Each row below holds a small network's activations on one input, seen along a few directions.
In each table, some parts of the input vary, and every possible input appears once, in random order.
A made-up example of a description, with smaller parts first: one of 3 separate values, together with either a single point or one of 11 places around a ring or (one of 6 places along a line, together with one of 8 places around a ring).
Shared parts are said once, and a part with two or three values counts as separate values.

Other details of the inputs shift rows strongly along two fixed directions, in all tables alike. That doesn't count.

Rows:
x1: [ 17  15 -79  52  38  18  -1 -35 -51 -13  22  13]
x2: [-29  14  19 -31  -9   1 -14 -11  23   4   4   3]
x3: [ 32  11 -73  31  26  23   4 -55 -49   4  30   4]
x4: [ 45 -70  10   4 -82  25 -41   9  -9  19 -11  32]
x5: [-22  33  29  -4  19 -22  15  18  11   0 -19  -8]
x6: [-22  24  32 -28  -6  -8  11   0  33  -4   7  -2]
x7: [ 29  14 -86  52  44  15  12 -29 -52 -20  22   2]
x8: [ 34  13 -80  42  37   6  -9 -35 -41 -13  15  11]
x9: [ 43 -87   3   3 -65  22 -31  16  -3  40 -35  21]
x10: [ 29  16 -77  57  36  18  18 -30 -68 -16  25  -8]
x11: [-18  20  28 -23  22  -6  22  11  28  13   8 -21]
x12: [-21  24  22  -2  10 -12  11   6  23 -24  -1  -6]
x13: [-17  24  24  -7   6 -18  -4  -2  27 -18  -7   5]
x14: [-19  27  24 -24  18  -6  21  15  15  14   2 -14]
x15: [ 42 -88   7  21 -58  11 -39  22  -7  21 -46  20]
x16: [-20  23  33   0  23 -35  10  16  34   8  -9  -4]
x17: [ 37 -79  17  15 -74  26 -40  12 -28  -5 -24   5]
x18: [-29  18  17 -12   3 -10 -20  -7  18 -12  -4   2]
x19: [-13   9  19 -21  14 -18  -8  11  18 -26  -2   0]
x20: [-22  23  19 -25  -4   2  16   1   5  -4  16 -27]
x21: [-10  26  42 -19  26 -14  -8   3  27  -1 -16  -8]
x22: [ 28 -74   7  -2 -81  35 -47  11 -18  18  -8  24]
x23: [-20  13  11 -27   8  -6  17  18  11 -11  22 -10]
x24: [ 33 -82  15  26 -69   8 -29  14 -21  23 -49  22]
x25: [-17  10   9 -31  11  -4  11   8  16 -12  15  -6]
x26: [ 31  26 -89  50  49  10  43 -39 -59  27  15  15]
x27: [ -9  23  43 -38  15  -3  -5  -1  31  17  -6  -4]
x28: [-14  11  19 -39   6  -9  -1   7  23  -9  11  -1]
x29: [ 40 -74  17  13 -74  23 -48   8 -27  -2 -24  10]
x30: [-17  17  23 -40  -7  -9 -13  -4  32   0   1  -4]
x31: [-23  23  19   3   5 -13  16  16  18 -23   5  -9]
x32: [-21  25  25 -33  -1  -2   4 -15  16  -3  10 -19]
x33: [ 30  11 -68  47  34  13  -2 -48 -51 -13  15   3]
x34: [ 37 -80  16  -3 -85  36 -35  10 -24  14  -9   4]
x35: [-19  19  25  -3  24 -32   8  12  34   7 -18  -1]
x36: [-26  23  15 -28  -1  -5  16  13  18  -6  16 -19]
x37: [ 34  20 -91  50  41  26  34 -39 -49  -1  40  12]
x38: [ 47 -84   8   9 -65  13 -30  23  -4  44 -26  28]
x39: [-22  22  10  -5   7 -11   6  17  10 -22   3 -15]
x40: [-19  21  22 -20   5 -16 -10   6  23 -22  -7  -8]
x41: [-12   6  19 -23  12 -21 -16   6  21 -22  -5   4]
x42: [-35  18  15  -5   7  -3  -1   2  11 -19   1  -8]
x43: [-19  19  32 -18  14 -24  18  10  38  25   1  -3]
x44: [-33  16  22  -9  24 -24  12  -8  30   1 -30 -13]
x45: [-19  23  28  -2  32 -17  15  16  24  -6  -3 -22]
x46: [-32  16  19 -27  15 -12  19 -12  34  20 -17 -12]
x47: [ 43 -73   3  -7 -78  28 -45  15 -14  15 -11  18]
x48: [-34  20  11 -19  -5   6  11  10   9   0  18 -11]
x49: [-22  32  24 -22  13 -10  23  13  13  18  -6  -8]
x50: [ 31  15 -93  36  39  25  22 -37 -49  -2  35   2]
x51: [-16  21  31   2  28 -23  14  14  30  -1  -4 -15]
x52: [ 23  18 -91  50  51   9  42 -53 -53  27  14  12]
x53: [ 40 -89  10   8 -64  18 -42  33 -22 -10 -18  20]
x54: [ 37 -85  10  14 -68  17 -37  43 -26  -9 -13  18]
x55: [-20  28  27  -5  26 -18  13  20  11  -4 -10 -14]
x56: [ 28  19 -86  51  33  23  39 -27 -50  -1  44   8]
x57: [-34  17  13 -24  -3   7   5  -2  16  -2  12  -9]
x58: [ 12  14 -79  57  31  20  11 -17 -60 -12  30   5]
x59: [-13   8  19 -41   4 -12  -9   0  26  -6   6   3]
x60: [-16  18  31 -18  19 -13  22   9  35  17   7 -14]
x61: [-24  31  29  -3  17 -27  21   9  16   2 -27  -4]
x62: [-21  29  25  -6   9 -17   6   2  27 -22  -3   0]
Each input here is: one of 2 separate values, together with either a single point or one of 10 places around a ring or (one of 4 places along a line, together with one of 5 separate values).
The inputs of x36 and x39 match in every part but the choice among 2 separate values. If x28 is changed in the same way as x36 into x39, which row does it become?
Answer: x19
The inputs of x13 and x4 match in every part but the choice among 2 separate values. If x29 is changed in the same way as x13 into x4, which row does it become?
Answer: x32
A walk changes only the place on the line of 4. It starts at x20 and steps to x34. List the rest of the walk in order.
Answer: x32, x3
Change only the place on the ring of 10 in x14. List by row number the other rows that result.
Answer: x9, x11, x26, x38, x43, x46, x49, x52, x60

Rows:
x63: [ 44 -42  -2 -12 -93  63 -43 -22 -49   9  40  -1]
x64: [ 72 -25 -96  71  55  17  -5 -10 -61 -26  47  15]
x65: [-33   9  57 -30   9 -28 -13   0  41   4 -41 -10]
x66: [-32   1  48 -28 -11  -4  17  57  25 -32  21 -38]
x67: [-22   6  58 -27   8 -25  -7 -15  46  25 -56  -6]
x68: [ 42 -70  -2  14 -56  26  14  15 -30  61 -19   9]
x69: [-17  59 -53  18  68  -1  75 -13 -27  22  30 -20]
x70: [-53  18  56  -1 -18 -26 -28  -1  31 -41 -40  -7]
x71: [ 14 -63 -11  40 -76  34  -3  32 -40   3  -9  19]
x72: [-31  22  43  -7  -8 -28  -5  26  42 -20 -13  19]
x73: [-35  62 -86 -52  52  16   7 -70   6 -22  72   2]
x74: [ 10  69 -50  21  92 -21  36 -19  -2  21  20  12]
x75: [ 68 -61 -10  20 -30   5 -15   0  -5  57 -28  34]
x76: [-27  14  50 -27   8 -27 -28  19  24 -61 -24 -27]
What do these inputs look like to the network?
Answer: either one of 2 separate values or (one of 3 separate values, together with one of 4 places along a line)
Change only the choice among 3 separate values in x72. List by row number the other rows that result.
Answer: x70, x71

Rows:
x77: [  5 -57  67 -16 -67  -6 -36  41  25   9 -41   7]
x78: [-35   8  73 -33 -11 -29  -4  30  51  -3 -28 -10]
x79: [ 21 -18 -26   0 -17  20 -14  -5 -20   2  19  13]
x80: [ 26 -27 -20  20  -4   7   7   5 -14  25  -7  13]
x81: [ 15 -20 -22   7 -19  22  -5  -7 -29   8   6   1]
x82: [-44  16  69 -52 -20 -18 -17  28  51 -26  -4  -9]
x83: [-15  45 -13  -5  40  -7  20 -27   4   3  10  -9]
x84: [  7 -57  62 -27 -67   2 -43  36  20 -11 -26   1]
x85: [ 21 -21 -20   6 -15  20  -9 -10 -25   4   7   4]
x86: [ 24 -24 -17  30  -3   1  -5   6 -18   8 -12  12]
x87: [-26  43 -24 -13  33  -5  15 -39  12  -3  15  -2]
x88: [ 21 -18 -16  24 -10   8 -15  -8 -23  -2  -9  10]
x89: [-18  43 -12  -5  49 -15  12 -11  10 -27  17 -13]
x90: [-13  42 -13  -2  43  -9  23 -21   6   7   8  -8]
x91: [-12  41 -13  -1  43 -10  25 -19   7   8   8  -8]
x92: [-42  14  71 -44 -16 -18  -9  21  42 -24 -15 -19]
x93: [-17  42 -17 -16  42  -5  14 -17   8  -9  27  -8]
x94: [-27  50 -13  -8  36 -10  19  -9   6 -30  26  -9]
x95: [ 14 -21 -21  11 -21  22   2  -2 -28  11  10  -1]
x96: [ 13 -20 -19  23 -19  16  -4   4 -30  -7   3  -1]
x97: [-16  36  -9  13  50 -24  30   0   9  -1  -2  -4]
x98: [-18  46  -9   9  51 -20  21 -13   7  -9   2  -9]
x99: [ 17 -19 -21  19 -20  16  -6   5 -24 -12  13   5]
x100: [ 26 -26 -20  19  -5   7   5   4 -14  25  -6  13]
x101: [-20  50 -10   6  49 -17  18 -19   5 -13   3 -10]
x102: [ 26 -25 -20  19  -6   8   3   2 -15  24  -6  12]
x103: [-33  48 -20  -3  39 -13  11 -33  12 -20   8  -2]
x104: [ 25 -20 -18  14 -11  13  -7 -11 -19  18  -3   9]
x105: [-23  42 -11  -5  31   0  34 -13   3  -2  28 -16]
x106: [ 19 -19 -23   8 -22  21   0  -1 -22   6  20   6]
x107: [ 28 -24 -21   4 -10  15 -10  -7 -20   3   8   5]
x108: [-37  13  72 -35 -11 -26  -7  23  49  -7 -26 -12]
x109: [ 24 -19 -18  13 -12  14  -8 -13 -19  16  -3   9]
x110: [-31  52 -13   0  42  -8  22 -14  -4 -24  13 -19]
x111: [ 27 -25 -23   4  -8  15 -13  -5 -16   3  11   6]
x112: [ 21 -22 -22  14  -8  11 -22   1 -20 -14   9  11]
x113: [-34   4  72 -31 -11 -30  -1  34  52   0 -29  -8]
x114: [ 16 -21 -17  25 -19  16  -1   5 -25  -8  10   1]
x115: [  6 -61  65 -13 -63  -9 -29  47  26  14 -42  10]
x116: [ 26 -24 -19  18  -6   9   1   0 -15  23  -5  11]
x117: [ 26 -22 -19  16  -8  10  -2  -4 -16  21  -5  10]
x118: [ 26 -23 -19  17  -7  10   0  -2 -16  22  -5  10]
x119: [-37  15  71 -35 -11 -25  -8  20  48  -8 -25 -12]
x120: [ 19 -19 -26   2 -22  20  -7  -3 -21   2  20  11]
The inputs of x92 and x85 match in every part but one. If x112 is changed in the same way as x92 into x85, which row does it become?
Answer: x93
The inputs of x106 and x99 match in every part but one. If x95 is changed in the same way as x106 into x99, which row does it become?
Answer: x96
What do these inputs look like to the network?
Answer: one of 2 separate values, together with either a single point or one of 10 places around a ring or one of 11 places along a line
Change only the choice among 2 separate values in x103. List by row number the other rows that result.
Answer: x87
